Each row below holds a small network's activations on one input, seen along a few directions.
Each table varies a few parts of the input and shows all the possible inputs, shuffled.
Descriptions start from the smaller parts, as in this example, which fits no table here: one of 5 places around a ring, together with either a single point or (one of 2 separate values, together with one of 4 places along a line) or one of 11 places around a ring.
Shared parts are said once, and a part with two or three values counts as separate values.
In the rows, 128 means zero.

Other details of the inputs shift rows strongly along two fixed directions, in all tables alike. That doesn't count.

Rows:
x1: [164 142  88 143 129  71 169 124 109 207 164]
x2: [124  87 117  73 120 108 141 114 164  75 114]
x3: [163  90  77  43 141  49 198  94  81 170 150]
x4: [112 152 140  69  88 134 156 125 173  70 107]
x5: [170 134 198 172 138 182  93 147 165  95 115]
x6: [103 182 149 121 143 160 117 140 136 102 108]
x7: [126 121 147  43  88 126 159 103 102 134 111]
x8: [137 126  89 177 123 124 118 117  58 238 140]
x9: [111 135 135 143 134 170  76 148 150  45  97]
x10: [165 117 125 137 158 113 126 126 131 100 129]
x11: [138 130 143 108  79 123 129 112 107 141 115]
x12: [101 122 140  97  93 101 176 133 163  87 162]
x13: [114 133 167 167 157 152 112 122  78 157 156]
x14: [127 108 145 148 103 107 140 112  90 160 165]
x15: [110  99 131 107 120 127 134 135 139  43 151]
x16: [119 182 118 166 127 125 112 132 114 148 125]
x17: [114 147 132 156 142 147 120 141 172 123 124]
x18: [110 101 144 121 125 107 130 130 138  51 145]
x19: [133 120 158  68  72 140 147 108 135  99 103]
x20: [112 123  79  85  91 106 177 130 141 156 135]
x21: [122 139  81 141 127 114 141 132 131 184 150]
x22: [127 123 144 179 123 148 114 128  87 155 168]
x23: [ 98 159 170 183 152 165 116 152 165  69 146]
x24: [ 90 183 171 199 185 203  69 176 163  97  97]
x25: [115  95 104  42  95  96 163  99 139  75 104]
x26: [107 126 118  96  91 110 160 138 170 120 119]
x27: [125 114 100 115 130 103 151 100  51 241 133]
x28: [111 117 138 108 113 132 103 132 158  47  96]
x29: [165 126 170 125 143 147 126 131 120 152 132]
x30: [153  87 167  76  74 126 147 130 180 105 121]
x31: [109 128 183  99 116 180 107 132 145  93  94]
x32: [126  71  94  33  89  97 162 117 164  81 127]
x33: [112 159 151 192 146 159  85 163 182 110 120]
x34: [144 104 118 119 149 108 130 122 144 100 121]
x35: [135 140 105 186 122 109 108 104  53 232 133]
x36: [103 124 119  98  99 119 177 136 151  99 170]
x37: [104 170 147 198 157 177  92 160 165 107 104]
x38: [119 141 102 189 210 125  81 123  73 176 129]
x39: [138 108 129 137 118 128 127 109 117 179 131]
x40: [128 100 143 106  81 126 137 123 136 141 113]
x41: [ 90 138 155 102 140 137 161 138 149  89 155]
x42: [118 116 101 136 136 135 105 138 125 101 112]
x43: [106 108 116  82 147 117 135 123 119 104 103]
x44: [173 101  78  97 129  80 159 116 105 143 153]
x45: [155 152 142 149 143 136 143 144 168 116 135]
x46: [109 100  90  89 156  68 175  95  55 152 168]
x47: [153  94  71 112 132  48 156 104  94 177 148]
x48: [134 152  71 171 150  77 106 100  38 185 131]
x49: [132 125 115 175 132 128 119 111  78 210 123]
x50: [137 134 147 202 138 180  68 143 126 160 128]
x51: [112 169  89 181 136 104 124 125  94 197 135]
x52: [116 151 116  71  80 133 156 133 157  92 122]
x53: [115 140  59  98 109  68 189  92  87 211 143]
x54: [125 121 158 132 143 158 104 125 124 160 123]
x55: [141 141 185 177 168 181  79 147 133 143 117]
x56: [111 123 147 149 150 160  89 144 161  48  87]
x57: [128 143 102 129 129 130 101 124  99  97 115]
x58: [136 120 145  70  62 150 140 121 133 102 113]
x59: [176  93 159  71  76 144 155 136 170 100 133]
x60: [144 115 122 144 149 138 100 149 151  86 123]
x61: [135 104 155 125  97 138 113 128 154 135 122]
x62: [125 116 120 158 149 119  89 133 139 107 120]
x63: [118  98 101 101 114  92 135 121 127 110 112]
x64: [156 138 158 211 148 186  67 154 132 150 129]
x65: [119 135 184 148 111 189  90 134 157  82  91]
x66: [136 167 134 215 163 140  92 160 150 153 136]
x67: [125 146 133 121 159 132 142 144 151 144 134]
x68: [148 179 144 194 195 152 106 154 125 159 141]
x69: [103 172  86 151 163 110 136 115  70 217 136]
x70: [136 104 116  88 163 103 141 121 123 121 125]
x71: [ 98 152 166 131 157 176 106 159 192  86 112]
x72: [113  81 114  67 113  80 183 101 120  73 153]
x73: [127 169 118 198 176 143  70 121  80 115 105]
x74: [106 161 121 140 116 160 117 149 157 108 119]
x75: [136 138 117 136 138 117 151 134 157 146 138]
x76: [134 117 120  76  95 126 167 149 195 101 136]
x77: [122  93 163  96  91 127 162 109 129 106 152]
x78: [111 115  75  75 144  80 154  92  63 164 123]
x79: [176  95 169  83  78 124 152 130 167 109 129]
x80: [124 158  79 146 179  95 113  99  21 190 124]
x81: [158 166 127 191 153 155 111 162 149 137 145]
x82: [154  93 154  88  96 131 151 117 160 127 123]
x83: [130 139 126 169 115 159  96 125  94 169 124]
x84: [166 116 127 142 146 102 118 134 134 103 132]
Description of these inputs: one of 3 separate values, together with one of 4 places along a line, together with either a single point or one of 6 places along a line.
- Changing only the place on the line of 4 turns x40 into x49. The same change can be made to x47. Which row results? => x34
- Changing only the place on the line of 4 turns x59 into x29. The same change can be made to x57. Which row results? => x80
- A walk changes only the place on the line of 6. It starts at x80 and steps to x78. List the rest of the walk in order. => x43, x38, x70, x3
- Which other rows agree with x23 in the place on the line of 4 and the choice among 3 separate values? List them by row number. => x4, x17, x37, x45, x53, x75
- Change only the choice among 3 separate values in x51. List by row number the other rows that result. => x28, x35
- Change only the choice among 3 separate values in x64. List by row number the other rows that result. => x60, x76

Rows:
x85: [163 108  85  76 150  69 183 123 138 133 155]
x86: [106 151 177 104 104 182  98 125 120  72  85]
x87: [153 147  96 153 141 124  87 103  52 195  94]
x88: [ 84  84 172  34  90 156 145 116 147  62 103]
x89: [153  89 133 105 110 116 128 144 186  30 132]
x90: [ 84 115  82  37 112  79 216 108 125 175 155]
x91: [ 97 155 166 125 151 148 137 151 180  70 131]
x92: [146 124  40  95  76  65 162  98  92 187 122]
x93: [ 93 182 168  94 114 181 130 158 200  44  98]
x94: [114  87  89  91  94 104 141 127 159 115 118]
x95: [139 165 113 205 204 127  97 148 132 155 125]
x96: [130 117  82 153 128  69 162 107  67 165 190]
x97: [164 173 174 218 146 179 114 163 154 223 153]
x98: [149 123 140 186 178 138  67 121  87 142 103]
x99: [138 140  88  37  97  98 178 126 166 124 101]
x100: [132 125  82  86 147  58 208 107  90 174 190]
x101: [114 173 124 223 213 175  63 168 150 143 107]
x102: [130 110 189 118 144 158 108 129 119  48 131]
x103: [119  85 117  47 100  72 184  78  67 158 142]
x104: [170  79 130  86 137 105 129 108 106 100 126]
x105: [111 151  87 218 151  91 119 112  56 199 168]
x106: [ 99 205 136 247 142 182  52 151 107 120 115]
x107: [ 78 111 121 110  93 130 142 129 147 100 136]
x108: [117  89 176  85 124 181  83 139 176  46  72]
x109: [139 134 103 209 153 114  87 136 121 138 128]
x110: [168 135 135 210  89 139 128 132 116 243 167]
x111: [164 100 249 104  69 214 108 147 197  95 106]
- Changing only one part turns x95 into x98. The same change can be made to x90. Which row results? => x88
- What do these inputs look like to the network? => one of 3 separate values, together with either a single point or (one of 2 separate values, together with one of 4 places along a line)
- Change only the choice among 2 separate values in x90. List by row number the other rows that result. => x101
- Which other rows agree with x89 in the choice among 3 separate values? List them by row number. => x92, x94, x96, x105, x106, x107, x109, x110

Rows:
x112: [104 123 141 115 123 142 105 132 147  46 101]
x113: [120 173  91 210 154 113 112 138  99 196 148]
x114: [125 110 126  90  83 121 155 112  99 181 138]
x115: [136  95 119  72  62  92 171  91 107 170 126]
x116: [122 162 179 180 148 186  90 137 106 159 117]
x117: [159 121 184 193 152 157  91 134 118 137 154]
x118: [138 115 155 116 133 127 156 148 185  79 163]
x119: [ 96 140 150 105 106 157 146 155 196  73 125]
x120: [144 102  71  98 146  75 134 102  93 155 116]
x121: [149 115 165 106  84 164 108 140 168  87 105]
x122: [ 94 138 153 101 147 152 124 127 132  66 105]
x123: [137  81 108  89 144  76 166 102  93 118 161]
x124: [126 130 116 137 142 133  95 133 124  79 105]
x125: [100 100  89  50 102  89 173 100  97 121 133]
x126: [171  99  99 108 110 101 141 104 102 211 123]
x127: [128 144 140 122 111 152 123 152 206  60 113]
x128: [148 170 109 227 188 144  76 159 140 168 121]
x129: [109 185 109 184 168 125 138 136  93 198 149]
- Changing only one part turns x124 into x127. The same change can be made to x120. Which row results? => x128
- What do these inputs look like to the network? => one of 3 separate values, together with either a single point or one of 5 places along a line

Rows:
x130: [136 104 122  78 100 116 143 101 102 130 121]
x131: [120 124 156  99 107 154 139 146 193  86 114]
x132: [126 114  88 153 170 129  91 153 155  77 123]
x133: [116 162 132 132 152 142 116 138 137 114 119]
x134: [152 143 145 181 134 159  90 140 119 161 124]
x135: [149 119 112 107 122 111 133 101  85 180 126]
x136: [139 135  90 185 124  95 130 114  78 239 159]
x137: [101 117  97 111 118  99 152 104  91 139 137]
x138: [123 154 132 177 165 156 107 142 122 154 116]
x139: [157  97 174 112 122 140 129 131 148  79 141]
x140: [104  94 120  72  90 100 153 109 112 108 126]
x141: [128 109 108 116 103 106 133 101  70 149 134]
x142: [125 171 124 195 132 142 111 147 141 147 146]
x143: [129 126 155 131 117 148 115 146 160 124 117]
x144: [128 135 153 148 142 160 103 147 140 129 106]
x145: [148 131 156 169 101 161 101 140 149 126 127]
x146: [124 175 125 177 163 151 110 150 121 147 125]
x147: [103 125 143 103 128 146 128 125 150  80 110]
x148: [121 117 107  74 122 102 165 105 123 149 125]
x149: [100 130  92  94 108  88 163 112  97 125 144]
x150: [104 147 143 105 128 147 125 138 155  64 116]
x151: [157 121 107 127 136 102 105 132 159  68  87]
x152: [129 108 168 118 146 141 140 139 170  66 140]
x153: [126 149 131 178 170 140  85 128  92 175 119]
x154: [148 134 156 148 130 170 101 140 131 126 105]
x155: [131 160  87 155 141 102 145 129  97 207 153]
x156: [114  99 123  62 102 105 153 107 121 121 120]
x157: [136 116 120  89 133  88 181 122 129 118 167]
x158: [139 111 164 149 153 133 116 138 135 109 148]
x159: [125 112 112  95  81 106 175 117 157 144 144]
- What do these inputs look like to the network? => either one of 2 separate values or (one of 4 places along a line, together with either a single point or one of 6 places along a line)
- Change only the place on the line of 4 in x146. List by row number the other rows that result. => x138, x144, x154
- Change only the place on the line of 6 in x131. List by row number the other rows that result. => x137, x138, x147, x148, x159
